Each row below holds a small network's activations on one record, seen along a few directions.
After each row come some of the record's fields: S, J, L, U, V.
Not every record has every field; a missing one is written none.
The largest differences between rows may come from other fields.
In the rows, zero is written as 500.
Random noise pushes rows far along 4 fixed directions. That doesn't count. These rows show it; they differ only by the noise:
[601 396 623 434 487 491 465 552 423 459 657 328 435 542 580 526 471]
[566 534 570 664 517 533 362 548 508 568 495 317 433 555 624 519 482]
[471 493 572 352 419 428 495 460 334 353 798 803 330 469 467 301 515]
[512 510 509 388 538 537 461 500 508 441 624 483 492 575 474 383 497]
[573 429 547 320 601 463 556 520 504 441 562 403 528 645 464 463 430]
[513 557 620 737 330 559 255 530 367 518 719 500 269 377 691 445 575]

[572 367 562 415 565 548 538 478 526 519 452 320 476 553 480 579 430] | S is s5, J is j1, L is l2, U is u2, V is v1
[580 418 617 442 397 435 489 519 354 365 687 456 374 420 504 542 479] | S is s1, J is j1, L is l1, U is u2, V is v2
[479 531 460 588 363 570 338 552 476 567 634 431 502 410 652 551 547] | S is s3, J is j2, L is l1, U is u1, V is v1
[462 485 460 517 567 622 334 491 589 470 544 188 555 443 547 495 579] | S is s2, J is j2, L is l1, U is u1, V is v1
[629 531 503 507 505 510 467 593 552 636 432 186 535 534 587 724 385] | S is s5, J is j1, L is l1, U is u2, V is v2
[438 441 484 403 442 386 615 522 445 415 560 640 575 450 481 539 509] | S is s3, J is j2, L is l1, U is u2, V is v2
[437 543 472 455 587 482 518 462 550 425 464 568 502 566 413 366 605] | S is none, J is j2, L is l1, U is u1, V is v1
[468 534 479 514 556 187 649 522 317 485 410 759 459 538 468 527 376] | S is none, J is j2, L is l1, U is u2, V is v2
[552 322 506 182 430 529 593 443 415 333 676 668 465 454 400 447 529] | S is s4, J is j1, L is l1, U is u2, V is v1
[518 697 446 284 542 653 437 438 599 510 573 640 423 580 430 287 461] | S is s5, J is j1, L is l2, U is u1, V is v1
[639 323 580 504 361 550 593 604 478 508 605 434 449 438 554 651 493] | S is s2, J is j1, L is l2, U is u2, V is none
[570 468 522 562 515 319 581 605 455 632 375 529 546 573 575 708 339] | S is s3, J is j2, L is l1, U is u2, V is v2
[582 510 563 477 442 468 392 526 414 546 652 272 473 457 542 598 429] | S is s1, J is j1, L is l1, U is u2, V is v2
[499 613 480 703 544 551 443 454 582 515 351 564 451 455 565 377 553] | S is s4, J is j2, L is l2, U is u1, V is v1
[611 500 634 576 578 388 454 496 398 535 520 441 368 573 586 591 342] | S is s1, J is j1, L is l2, U is u1, V is v1
[464 596 488 718 494 436 420 409 507 580 444 567 448 465 467 443 493] | S is s1, J is j1, L is l2, U is u2, V is v1
[584 397 610 601 512 466 541 537 513 549 480 401 463 436 563 598 535] | S is s2, J is j2, L is l2, U is u2, V is v2
[460 581 511 351 414 623 474 455 482 425 638 800 403 512 460 304 498] | S is s3, J is j1, L is l2, U is u1, V is none
[472 402 552 671 595 349 599 560 439 512 378 256 573 517 563 670 486] | S is none, J is j2, L is l2, U is u2, V is v2
[481 522 494 478 513 574 442 554 626 527 495 343 534 498 483 543 556] | S is s5, J is j2, L is l1, U is u2, V is v2
[573 436 581 380 475 484 528 480 463 479 608 405 434 463 550 559 527] | S is s5, J is j1, L is l1, U is u1, V is v1
[511 545 516 391 471 548 552 465 480 422 559 576 458 548 457 363 532] | S is none, J is j1, L is l2, U is u1, V is none
[453 579 441 547 525 499 393 504 558 535 487 277 502 469 565 509 496] | S is s5, J is j2, L is l1, U is u1, V is v1
[456 596 397 763 545 563 412 507 627 639 298 439 559 579 540 600 420] | S is s3, J is j1, L is l2, U is u2, V is v1
[533 456 611 591 271 421 508 545 306 488 620 517 407 360 594 615 567] | S is none, J is j1, L is l1, U is u2, V is v2
[503 444 505 565 451 431 546 523 420 565 422 566 469 504 444 596 482] | S is none, J is j1, L is l1, U is u1, V is v2
[467 671 410 568 644 566 438 445 644 513 315 525 463 597 494 442 505] | S is s5, J is j1, L is l1, U is u1, V is v1
[423 580 433 501 424 605 356 405 504 506 673 588 510 426 414 355 539] | S is s1, J is j1, L is l2, U is u2, V is v1
[426 528 432 478 434 422 617 466 489 514 359 670 609 530 339 484 511] | S is none, J is j1, L is l1, U is u1, V is v2
[673 455 601 492 557 505 598 552 521 571 331 595 413 605 492 565 373] | S is s4, J is j1, L is l2, U is u2, V is none
[598 346 555 428 470 548 643 504 595 546 366 631 502 628 416 524 476] | S is s3, J is j1, L is l2, U is u2, V is none
[467 484 504 593 472 446 581 531 465 517 492 643 492 484 478 447 564] | S is none, J is j2, L is l2, U is u2, V is none
[479 525 448 370 389 487 454 488 397 466 753 620 496 444 562 532 494] | S is s3, J is j1, L is l1, U is u1, V is none
[552 489 490 376 558 555 418 507 511 412 587 441 531 563 478 429 459] | S is s1, J is j2, L is l1, U is u1, V is v1
[548 570 567 704 534 435 427 477 505 481 405 666 378 454 498 440 544] | S is s1, J is j2, L is l1, U is u2, V is none
[485 552 467 513 520 377 608 445 448 528 456 820 467 550 494 476 396] | S is s3, J is j1, L is l2, U is u1, V is v1
[613 513 528 518 488 555 467 556 516 581 418 522 458 529 522 597 433] | S is s4, J is j1, L is l1, U is u2, V is v2
[599 380 628 428 696 213 768 547 553 561 222 446 549 780 494 658 282] | S is s3, J is j2, L is l2, U is u1, V is v1
[561 571 576 666 481 515 330 457 470 514 531 540 378 473 561 489 537] | S is s1, J is j1, L is l1, U is u1, V is none
[417 604 437 541 269 712 190 576 446 576 806 379 538 294 642 517 564] | S is s3, J is j2, L is l1, U is u2, V is v2

Here are new rows. What are their fields?
[535 576 451 418 438 657 425 521 541 512 568 675 468 477 445 455 509] | S is s4, J is j1, L is l1, U is u2, V is v2
[550 375 524 361 403 575 531 531 529 504 642 472 534 442 435 577 562] | S is s2, J is j1, L is l1, U is u2, V is v2
[662 406 614 510 407 514 548 572 481 570 470 514 430 479 551 651 489] | S is s4, J is j1, L is l1, U is u2, V is v2
[552 380 603 425 297 562 478 535 324 457 869 489 339 293 599 580 546] | S is s5, J is j1, L is l2, U is u2, V is v2
[505 601 400 394 715 518 487 446 628 435 399 569 599 655 389 342 442] | S is s1, J is j2, L is l1, U is u1, V is v1
[513 517 470 396 443 535 454 550 488 495 659 431 455 453 496 581 473] | S is s5, J is j1, L is l1, U is u2, V is v2
[473 557 439 537 428 604 443 475 511 531 593 562 517 456 557 476 520] | S is s3, J is j1, L is l2, U is u1, V is v1
[607 355 506 545 466 495 642 509 613 604 354 479 535 563 461 579 498] | S is s2, J is j1, L is l2, U is u2, V is none
[389 584 491 618 395 483 448 468 440 459 582 721 338 359 506 473 572] | S is s5, J is j1, L is l1, U is u2, V is v2
[427 634 472 698 395 653 424 457 530 520 498 515 524 367 509 402 683] | S is none, J is j1, L is l2, U is u2, V is v2
[578 561 503 300 513 531 495 499 453 479 659 676 335 554 497 412 395] | S is s5, J is j1, L is l2, U is u1, V is v1
[556 346 590 508 564 271 679 475 385 544 359 651 436 606 482 651 293] | S is s3, J is j1, L is l2, U is u2, V is v1
[419 618 419 566 377 522 376 542 454 590 604 687 511 398 547 483 506] | S is s3, J is j2, L is l1, U is u2, V is v2
[498 571 483 681 572 457 429 549 500 589 371 414 501 514 523 555 531] | S is none, J is j2, L is l1, U is u2, V is v2
[456 463 535 501 383 507 462 509 401 418 649 379 546 333 552 500 676] | S is none, J is j2, L is l1, U is u2, V is v2
[479 442 584 636 431 588 474 528 453 395 601 417 422 347 550 459 690] | S is none, J is j2, L is l2, U is u2, V is v2
[515 455 588 419 548 322 621 439 360 368 591 784 356 495 384 426 409] | S is s1, J is j1, L is l2, U is u2, V is v2
[489 552 437 606 450 632 413 519 648 625 454 468 558 468 462 550 579] | S is s2, J is j1, L is l1, U is u2, V is v2
[422 729 364 594 501 602 376 503 624 601 478 698 501 544 528 337 502] | S is s3, J is j2, L is l2, U is u1, V is v1
[403 469 435 395 546 584 503 452 498 410 651 347 612 510 447 445 573] | S is none, J is j1, L is l2, U is u1, V is v1
